These are the activations of a small neural network, seen along a few directions. Each row is one input.
In each table, some parts of the input vary, and every possible input appears once, in random order.
A made-up example of a description, with smaller parts first: one of 3 separate values, together with either a single point or one of 11 places around a ring or (one of 4 places along a line, together with one of 5 places around a ring).
Shared parts are said once, and a part with two or three values counts as separate values.

Other details of the inputs shift rows strongly along three fixed directions, in all tables alike. That doesn't count.

Rows:
row 1: [ 9  0  5 -1  5 10 -5  1 -6  6 -1]
row 2: [ 0 10  0 -2  3  5 -2  6  4 -5 16]
row 3: [-10  -5  -2   3   2 -11  11   5   6   2  18]
row 4: [  8   4  -1  -4   4   0  -1  -6  -3   3 -11]
row 5: [10  3 -3  1  5  4 -8 -5 -9  1  3]
row 6: [ -5 -17   0  -4  -5   1  10  -1  -2   7  -5]
row 7: [ -4   7   7 -10  -1   4   1   1  12  -3   4]
row 8: [-3  9 -1 -7 -1 -2 -2 -5  9 -8  8]
row 9: [ -3  -9  21  26   1  -7  14  16 -11 -37  -2]
row 10: [ -5   5  -2   0   8   8  -9  -2  -7   5 -11]
row 11: [ -5   6  -1   3  11   8 -11   1 -10   6  -6]
row 12: [-13  -7  -3  -3   1 -13  15   0  14   0   6]
row 13: [  0 -13  -6   7   1  -4   5  -2 -12   6  11]
row 14: [  5   7  24  20  -6  -3  -2  11  -6 -42 -16]
row 15: [ 9  2 -3 -4  3  8 -2  2 -4  2 -6]
row 16: [-17  12   1  -5   4   2  -6   1   9  -3  -1]
row 17: [ 7  1  5 -7 -2  8 -3 -2 -6  4 -6]
row 18: [-1  6  1 -8 -1 -8 -6  1 15 -6  3]
row 19: [-12 -10  -3  -6  -1 -13  12   1  13  -2   9]
row 20: [-16  15   2  -2   5   2  -5   4   4  -1   4]
row 21: [ -5 -14  -2   2  -8   4   8  -5  -6   7   2]
row 22: [ 9  4 -3  1 -2  5 -7  4 -5  5 -5]
row 23: [ -6   6  -1  -3   4   6  -9  -3  -9   4 -11]
row 24: [ -4   8  -2 -10  -3   4   0   0  11  -9   4]
row 25: [  6   5  -4  -2   2   3  -3 -10  -3   1  -8]
row 26: [ 9  1 -2 -2 -2 -3 -9 -4 -2  3 -8]
row 27: [ 11   3  -1   4   3  -1 -11   1  -6   5  -1]
row 28: [ 8  3 -3 -5 -2  2 -6 -8 -8 -1 -2]
row 29: [ 8  2 -5 -1  1 11 -4 -3 -5 -1 -3]
row 30: [-15  -6  -7   0  -6  -2  13   1  11  -3  11]
row 31: [ -2 -13  -8   8  -5  -1   6   3  -2   9  -1]
row 32: [ -3 -18  -8  -1  -2  -5   6  -8  -3   2  -1]
row 33: [ -3 -15  -7   1  -7 -10   4  -2  -2   7  -5]
row 34: [10  2  0 -7  0 -1 -4 -4 -8  2 -5]
row 35: [-4  4  6 -8 -3  1 -6  2 17 -3  2]
row 36: [-14  -5  -6   0  -8  -3  13   2   8  -2  14]
row 37: [ 10   5  -2   3   7   3  -5  -4 -10   3   2]
row 38: [-1 14  3 -6  1 -6  3  0  8 -2  4]
row 39: [-2  8  6 -1 -3  3 -4  4 14  0  6]
row 40: [ -4 -15  -9  -1  -5  -5   7  -7  -5   2  -1]
row 41: [  8   3  -2  -7   3  -1  -1  -5  -3   2 -12]
row 42: [-1 14  1  2  1 -6 -2  1 13  0  4]
row 43: [ -2 -13  -9   8   0   4   7   1  -8   6   6]
row 44: [  4 -16  23  32  -8  -2   6   8 -21 -26 -20]
row 45: [ 1 10  2  0  1 -1 -5 11  7 -1 13]
row 46: [-1 11  1 -6  1  2  2  8  7 -4  8]
row 47: [ 1 14  3  3  4 -7 -4  6  8  1 11]
row 48: [ 9  2 -4 -1  2  4 -6 -7 -6  0 -2]
row 49: [  1 -13  -5   9  -1  -9   2   3  -8  10   7]
row 50: [10  0  7 -3  5  8 -5  3 -9  6  2]
row 51: [ -3 -18  -8   2  -4  -3   4   2   2   6  -6]
row 52: [-1 14  0  2  6 -1 -1 -1  7 -3 12]
row 53: [-18  11   1  -9   4   1  -6   1   9  -4  -3]
row 54: [  2   0  28  14  -2   4  -1   2  -2 -46 -16]
row 55: [-2  9  8  1  0  3 -6  7 11  2 11]
row 56: [-15 -10  -7  -3  -4  -3  11   1  13  -5  10]
row 57: [ -2   8   2 -13   0  -6   0   0  10  -7   4]
row 58: [10  6  0  2  9  1 -3 -1 -7  6 -3]
row 59: [ -4 -15  -8   1  -7  -3   6   2   0   6  -6]
row 60: [ 6  2  3 -2 -2 12 -5 -4 -8  3 -1]
row 61: [ -6  -5  18  30  -2  -9  15   3  -6 -38  -8]
row 62: [-2  8  1 -9  0  2  2  4 11 -6  3]
row 63: [-15 -10  -4   8   7   0   1   3 -12  11   2]
row 64: [ 5 -1  2 -5 -2 12 -5 -7 -3  1 -6]
row 65: [10  2 -2 -1  6  8 -4  4 -7  3 -1]
row 66: [ -7 -17  -3  -1  -7   4   8  -6  -3   5  -2]
row 67: [ 0 12  3 -6  1 -5  0  3  5 -3 10]
row 68: [-14  -6   1   6  -2   1  10   2   8   2  19]
row 69: [-17   9   1  -8   7   1  -7   1  11  -5  -3]
row 70: [10  6 -1  7  5 -1 -8  0 -4  8 -4]
row 71: [ -3 -15  -1   7  -1   5   6   0  -9   9  10]
row 72: [-4 11 -1 -7  0 -3  1 -5 11 -7  3]
row 73: [ -3 -14  -7   5  -1 -10   5  -4   2   8  -8]
row 74: [  7   4  -3  -2  -1  -3  -6  -4   0   4 -13]
row 75: [ 10   0   6   2   1   6 -10   4  -6   8   1]
row 76: [ 8  4 -4 -1  0 10 -4 -1 -8  0 -2]
row 77: [  1 -10  -4   7   5  -7  10   1  -9  11   5]
row 78: [-14  -6   3   2 -11  -6   9   4  12   5  11]
row 79: [  6  -2   3  -5  -5   6  -8  -1   0   4 -11]
row 80: [-1 11  2 -5 -5 -8 -5  1  9 -3  7]
row 81: [  9   4  -3  -2   0   3  -6  -5 -10   1   0]
row 82: [  7   1  -4  -2  -3   4  -8   1  -1   2 -10]
row 83: [ -9  -5   0   2   2 -12  11   7   4   2  21]
row 84: [10  2 -3  4  2  5 -9  5 -5  5 -2]
row 85: [10  5 -1 -1  6  1 -1 -4 -4  4 -7]
row 86: [-1 16  1  2  0 -7 -2  3 10  1  6]
row 87: [  7  -1  -3 -10   0   6  -2   0  -3  -1 -11]
row 88: [ 9  1 -1 -7  2  0 -4 -5 -5  1 -7]
row 89: [  7   1  -4  -4   4   2  -4 -10  -1  -1 -10]
row 90: [  8   5  -3   1   0  -2  -7  -5   0   5 -12]
row 91: [ 7  6 -3 -1  0  2 -3 -9 -7  2 -6]
row 92: [-2 10  8 -6 -1  4  1  5  8 -1  9]
row 93: [ 7  0  2 -1  0 13 -5 -5 -4  2 -3]
row 94: [-3 -8 -8  8 -1 -3 10 -6 -8  8  2]
row 95: [ -4 -20   0  -3  -2   1   9  -2   0   6  -5]
row 96: [-2 -8 -5  6  1 -7 12 -1 -7 10 -1]
row 97: [  6  -1   3  -2  -4   6  -8  -2   0   5 -10]
row 98: [-2 14  2 -1 -3 -8 -2  1 11  0  3]
row 99: [10  2 -2  1  0 -1 -9 -2 -3  4 -5]
row 100: [-2 10  2 -9 -2  1  2  5  8 -5  6]
row 101: [-2  8  8 -6  1  5  1  3 11 -2  7]
row 102: [ -1 -11  -6   7  -5  -9   4   1  -7  10   2]
row 103: [ -3 -18  -7  -3   0  -1  10   1  -1   4  -5]
row 104: [  0 -13  -6   3   0  -6   9  -2  -6   7   1]
Each input here is: one of 8 places along a line, together with either a single point or (one of 3 separate values, together with one of 4 places along a line).
- The inputs of row 56 and row 30 match in every part but the place on the line of 8. If row 95 is changed in the same way as row 56 into row 30, which row does it become? => row 7
- The inputs of row 23 and row 10 match in every part but the place on the line of 8. If row 98 is changed in the same way as row 23 into row 10, which row does it become? => row 42
- Start at row 21 and move only the place on the line of 4, one step at a time. The first step leads to row 36. Which rows follow, in order? => row 28, row 91
- Which other rows agree with row 27 in the place on the line of 8? List them by row number. => row 1, row 3, row 5, row 11, row 43, row 52, row 55, row 58, row 65, row 68, row 70, row 84
- Which other rows does row 71 become when the choice among 3 separate values takes its other values? List them by row number. => row 50, row 75
- Which other rows does row 77 become when the place on the line of 8 takes its other values? List them by row number. => row 4, row 12, row 38, row 41, row 58, row 85, row 96
- Which other rows does row 61 become when the place on the line of 4 takes its other values? List them by row number. => row 29, row 48, row 93
